These are the activations of a small neural network, seen along a few directions. Each row is one input.
Each table varies a few parts of the input and shows all the possible inputs, shuffled.
Descriptions start from the smaller parts, as in this example, which fits no table here: one of 3 separate values, together with either a single point or one of 9 places along a line or (one of 4 places along a line, together with one of 5 places around a ring).
Shared parts are said once, and a part with two or three values counts as separate values.

Other details of the inputs shift rows strongly along two fixed directions, in all tables alike. That doesn't count.

Table:
row 1: [-71 -27  93 -32  34  11  -5  94  -5   7 103]
row 2: [-19   4  75 -18  15   4 -26   9   3  45  -2]
row 3: [  3  -2 -65 -14 -12  29  30  59  -7 -51  55]
row 4: [-37  12  81  -7  45 -12  26  -2 -15  29   1]
row 5: [ 15  -1 -67  13  -7   6  56  28 -15 -47  61]
row 6: [-48 -15  76  12   2 -21  20  15 -20  14 -49]
row 7: [ 20  23  73  19  31  -3 -10 -74   5  53 -93]
row 8: [103   8 -80  38 -28  -2 -43 -79  43  26 -74]
row 9: [-14  21  68  14  38 -25  -6 -86  28  49 -80]
row 10: [-14  21  78  12  22  -2  -9 -70  20  34 -79]
row 11: [ 67  31 -90  13 -13  -3 -32 -72   7   0 -78]
row 12: [ 21  13 -68 -22 -15  17  17  40 -27 -41  36]
row 13: [ -18   -8   68   30   22  -55    3  -51    8   54 -108]
row 14: [ 66 -19 -84  19 -16   0 -32 -17  22 -14  16]
row 15: [ -9  12  69  -2   9  -7 -52 -62  41  61 -69]
row 16: [ 11 -34 -72 -13 -25  11 -10  26   4 -41  77]
row 17: [-11  -8 -61 -29 -20  29  29  42  -3 -50  49]
row 18: [  84   34  -76   42  -20   -6  -15 -101   -4   -2  -88]
row 19: [-115    7   95  -29   40    6   49   70  -42   -6   90]
row 20: [  -2  -17   56   19  -11  -38  -46  -32   20   64 -102]
row 21: [ 19 -15 -55 -15 -15   4 -16  45 -24 -31  85]
row 22: [ -5  13 -65 -25 -23  16  11  29  -7 -53  34]
row 23: [ 41  -8 -82   1 -28  -9 -39 -20  12 -29  26]
row 24: [-64 -17  66 -16   6 -19   5  48  -7  16 -38]
row 25: [ 44  -2 -85   5 -22  -9 -43 -17  -7 -20  26]
row 26: [ 39   0 -68  17 -28  19  29 -33   0 -38  -7]
row 27: [ 28  11 -66 -11 -11  18  23  49 -10 -42  36]
row 28: [ 10  10 -67 -10 -41  12 -11  29 -23 -29  59]
row 29: [ 62  14 -67  26 -19  12  32  -2 -17 -39   7]
row 30: [ 36 -38 -85  18 -46 -38 -30  20 -13 -26   3]
row 31: [-30  11  92   5  52 -12  29   2   4  35  -6]
row 32: [-94 -27  82 -44   2  32  16  79   2   3  89]
row 33: [-46  -6  60  -4  30   1  33 -19  12  21  -2]
row 34: [ 20  10  78  10  24  -6 -42 -39  39  73 -65]
row 35: [-92 -11  94 -20  27  39  60  93 -25 -24  90]
Each input here is: one of 5 places along a line, together with either a single point or one of 6 places around a ring.
Question: The inputs of row 27 and row 29 match in every part but the place on the line of 5. If row 24 is changed in the same way as row 27 into row 29, which row does it become?
Answer: row 6
Question: Which other rows does row 14 become when the place on the line of 5 takes its other values? List them by row number.
Answer: row 3, row 5, row 8, row 35
Question: Which other rows agree with row 16 in the place on the line of 5? List them by row number.
Answer: row 1, row 14, row 21, row 23, row 25, row 30
Question: Which other rows agree with row 13 in the place on the line of 5? List them by row number.
Answer: row 4, row 5, row 9, row 19, row 31, row 33

Table:
row 36: [ 32  15  51  33  42 -11 -10 -69  19  44 -69]
row 37: [ 59  -8 -96  12 -48 -15 -21  18  -3 -22  13]
row 38: [-60  -8  56 -26  12  33  37  53   8  -9  17]
row 39: [-40  21  68 -18  17  15   9  13   4  22 -26]
row 40: [ 61 -10 -74  14 -15   5 -36 -72  45   3 -36]
row 41: [-14   7  67   2  48  -2  17  -5  -1  26  -3]
row 42: [-49 -21  54 -23  13  -7 -13  71  -6  20  37]
row 43: [-62   7  50 -27  13  33  28  67 -25 -23  41]
row 44: [-61  -9  61   0  19 -13  13  11 -19   1  -2]
row 45: [  3  26  45  -3  28   4 -14 -47  21  48 -96]
row 46: [ 42   5 -81  -6 -14   4 -30 -25   8 -25  20]
row 47: [ 68 -13 -69  24 -29 -16 -38 -14   2  -7 -26]
row 48: [ -4 -20 -33  -8 -40   0   0  74 -20 -29  71]
row 49: [ 71  25 -90   8 -18   6  -2 -41  -1 -21 -58]
row 50: [-29 -21  60 -16  17 -13 -25  41   1  26   4]
row 51: [ 25  19  46  20  44 -15  -2 -59  20  52 -63]
row 52: [ 59   7 -75  14 -13   3 -46 -58  17 -10 -16]
row 53: [-55 -21  62  -9  30  22  56  63  -3 -13  75]
row 54: [-36   1  60 -19  13  10 -30 -13  18  30  17]
row 55: [  9  21  47   9  14  12 -15 -52  14  40 -88]
row 56: [-27 -13 -48  -3 -34  -1  42  48 -49 -60  69]
row 57: [-23   1  48   6  25 -32  -5 -44   1  28 -65]
row 58: [ 90  24 -75  36 -11 -14   9 -61  10  -1 -35]
row 59: [ 21   2 -26  11  -4  12  35  16 -24 -27  52]
row 60: [-65  13  66 -29   2  29  32  61 -17  -8  37]
row 61: [-13   6  55  21   7 -30 -10 -69  10  45 -84]
row 62: [  2   2 -35  -1 -17  15  54  57 -34 -51 100]
row 63: [ 27 -17 -89  21 -36 -14  28 -19   1 -43 -12]
row 64: [-22 -22  62  -4   3  -6 -27  28  -1  30   0]
row 65: [ -1  -6 -48 -17 -22  21 -10  23 -10 -35  77]
row 66: [-21   6  36   9  18 -32  -3 -44   6  33 -67]
row 67: [ 34   8 -87  -8 -30   7 -20 -10   7 -25  41]
row 68: [ 15   5 -67  11 -32 -22  21 -11 -18 -31  -2]
row 69: [-25 -36  64  -3  11  -4 -20  21  30  37 -19]
row 70: [-11  -1 -65 -29 -17  17  -1  47 -11 -42  95]
Question: The inputs of row 57 and row 41 match in every part but one. If row 68 is changed in the same way as row 57 into row 41, which row does it become?
Answer: row 58
Question: What do these inputs look like to the network?
Answer: one of 5 separate values, together with either a single point or one of 6 places around a ring
